A small network was shown many inputs. Here are its activations along a few directions, one row for each input.
Each table varies a few parts of the input and shows all the possible inputs, shuffled.
Descriptions start from the smaller parts, as in this example, which fits no table here: ring(5) and (point or ring(9) or (values(3) and line(6))).
Shared parts are said once, and a part with two or three values counts as separate values.
(in the rows, 128 means zero)

Other details of the inputs shift rows strongly along three fixed directions, in all tables alike. That doesn't count.

Rows:
R1: [120 135 132 128 146 133 135 116 114 129 115]
R2: [164 140  85 194  39  64 112 155 145 169  98]
R3: [131 137 130 107 126 130 131 141 119 125 138]
R4: [ 89 143 167 154 120 133 146 125 116 124 138]
R5: [119 125 152 136 144 143 131 109 115 127 124]
R6: [103 167 115 120  82 111 172 128 135 140 132]
R7: [164 129  86  62 112 136 133 123 146 142  98]
R8: [111 174 138 140 102 139 142 135 118 119 134]
R9: [119 112 166 146 162 134 130 119 105 111 149]
R10: [137 156  93  90 108 121 147 140 129 131 119]
R11: [123 138 104  99  84 123 139 106 149 128 135]
R12: [157 119  92  64 125 128 131 133 137 139 105]
R13: [111 120 130 129 139 144 137 135 134 123 133]
R14: [132 148  96 107 103 146 151 120 149 149 127]
R15: [120 125 135 135 151 126 143 121 112 110 133]
R16: [113 118 153 158 166 163 118 124 117 113 133]
R17: [131 152  86 105 113 138 149 128 141 152 123]
R18: [113 199 156 121 129  98 129 150 179 131 143]
R19: [ 87 157 121 132 111 128 148 151 130 148 134]
R20: [117 124 125 139 155 141 136 136 122 114 140]
R21: [118 141  98 109 123 113 126 119 123 122 130]
R22: [ 99 160 149 168 146 129 140 124  95 116 135]
R23: [140  91 117  98 147 147 130 124 145 132 126]
R24: [216  70  74 167 110  92 110 158 154 159  90]
R25: [105 178 105 121  95 131 149 142 131 171 138]
R26: [ 88 156 128 145 116 113 130 129 114 111 145]
R27: [ 98 167 129 123 101 122 145 154 122 125 125]
R28: [154 116 126 215  89  68 119 170 121 163  94]
R29: [113 121 141 132 152 127 138 124 114 115 124]
R30: [137  83 138 126 170 137 104 102 119  82 142]
R31: [148 106 149 244  90  89  83 151 123 132 107]
R32: [166 112 128  92 136 152 118 114 129 126 128]
R33: [159 119  83  77 132 119 150 111 137 140 110]
R34: [124 143 187 150 204 109 113 118 160 107 147]
R35: [136  94 131 117 172 140  91 102 113 111 123]
R36: [ 92 154 139 129 100 117 158 132 126 141 130]
R37: [125 125 157 149 172 138 121 115  94 122 138]
R38: [138  83 142 127 167 163 120 116 137 108 131]
R39: [ 98 147 167 154 119 132 146 123 113 127 152]
R40: [160 107 130 117 174 151 111 119 110  96 122]
R41: [139  95 118  87 119 135 116  99 147 124 126]
R42: [117 114 148 142 156 147 127 134 119 121 154]
R43: [157 107 132 102 146 156 116 115 129 111 112]
R44: [148  94 139 104 156 146 119 127 127  96 121]
R45: [111 126 124 136 163 140 128 140 117 124 127]
R46: [160 102 131 103 139 151 128 116 134  98 129]
R47: [158 106 110  89 119 135 152  98 149 128 122]
R48: [ 92 157 127 128  88 139 154 139 145 152 137]
R49: [150 116  84  68 122 115 118 110 136 145 127]
R50: [152 115 131 219  63  82  92 151 134 156 104]
R51: [189  82 152 216 110 108  85 161 124 132  96]
R52: [ 79 149 141 149 125 116 121 132 111 110 138]
R53: [136  99 105  83 133 123 113 110 137 126 121]
R54: [155 105 154 229 101  85  98 187 115 130 106]
R55: [ 93 152 133 153 121 136 150 143 126 121 148]
R56: [123 148  92 101 114 139 144 131 143 157 114]
R57: [118 123 156 146 154 146 130 109 112 115 123]
R58: [107 128 122 118 141 118 112 123 113 123 128]
R59: [183  85 121 188  66  83  95 142 149 153 117]
R60: [146  92 125 113 171 147 119 127 126 126 141]
R61: [148 115  74  67 126 133 140 129 152 162 109]
R62: [100 168 144 140 122 134 128 147 105 128 126]
R63: [132  79 151 127 164 147  99  98 125  88 134]
R64: [ 95 163 144 145 135 127 131 155 101 111 127]
R65: [119 114 155 145 148 155 126 127 124 122 155]
R66: [135 149 100  90 101 123 149 139 136 127 123]
R67: [101 156 161 158 152 130 120 155  86 109 148]
R68: [ 94 167 122 131 115 111 155 137 115 141 119]
R69: [ 86 161 115 111  73 108 140 129 138 143 134]
R70: [159 108 119 106 143 144 137  94 132 123 119]
R71: [119 120 138 143 140 153 138 124 132 112 145]
R72: [159 112 109  70 104 143 138 119 155 127 111]
R73: [ 88 172 186 168 175  98  95 127 156 101 163]
R74: [134  90 123 101 144 131 111 105 135 105 126]
R75: [114 114 162 143 147 142 136 113 120 107 131]
R76: [ 93 161 144 147 128 125 141 128 105 140 125]
R77: [121 132 120 126 152 137 129 140 117 140 142]
R78: [106 127 126 128 150 121 110 122 110 110 127]
R79: [ 85 152 133 149 129 133 143 150 122 130 136]
R80: [112 116 156 156 165 163 116 125 115 120 136]
R81: [138  85 141 121 176 133  94 109 110 101 145]
R82: [122 135 112  95 100 119 160 120 144 142 116]
R83: [112 179 130 125 103 129 136 145 111 142 136]
R84: [120 142 102 107 122 141 138 132 137 158 119]
R85: [163 113 114  85 124 139 138  96 139 150 122]
R86: [204  45 126 185 116  87  75 138 138 131 115]
R87: [102 191 144 133 140 105 134 147 190 149 150]
R88: [131 142 113 109 111 149 140 123 141 159 138]
R89: [102 182 100 108  74 110 135 124 128 163 136]
R90: [133 137 130 100 110 131 137 137 129 128 139]
R91: [127 146 108  95  90 127 126 105 138 150 136]
R92: [156 107 107  79 132 123 142 112 135 145 124]
R93: [110 165 145 124  86 133 145 141 126 132 147]
R94: [218  61 106 152  84  90 102 161 158 148  84]
R95: [ 93 159 143 159 117 131 121 114 112 110 145]
R96: [156 106 119  75 113 145 132 120 149 128 116]
R97: [150  95 136 117 184 132 120 113 105 120 131]
R98: [137  81 150 125 187 137 119 113 110 106 123]
R99: [128 128 142 128 138 138 133 135 118  95 138]
R100: [112 134 123 124 137 129 110 113 117 120 123]
Description of these inputs: values(4) and (point or (line(4) and ring(6))).
Changing only the values(4) part turns R35 into R62. The same change can be made to R95. Which row results?
> R8
Changing only the values(4) part turns R46 into R71. The same change can be made to R18. Which row results?
> R87
Which other rows does R38 become when the ring(6) part takes its other values? List them by row number.
> R13, R16, R45, R56, R79
Which other rows does R60 become when the values(4) part takes its other values? List them by row number.
> R3, R81, R92
Which other rows does R86 become when the values(4) part takes its other values? List them by row number.
> R9, R42, R90
Which other rows does R11 become when the line(4) part takes its other values? List them by row number.
> R41, R59, R63
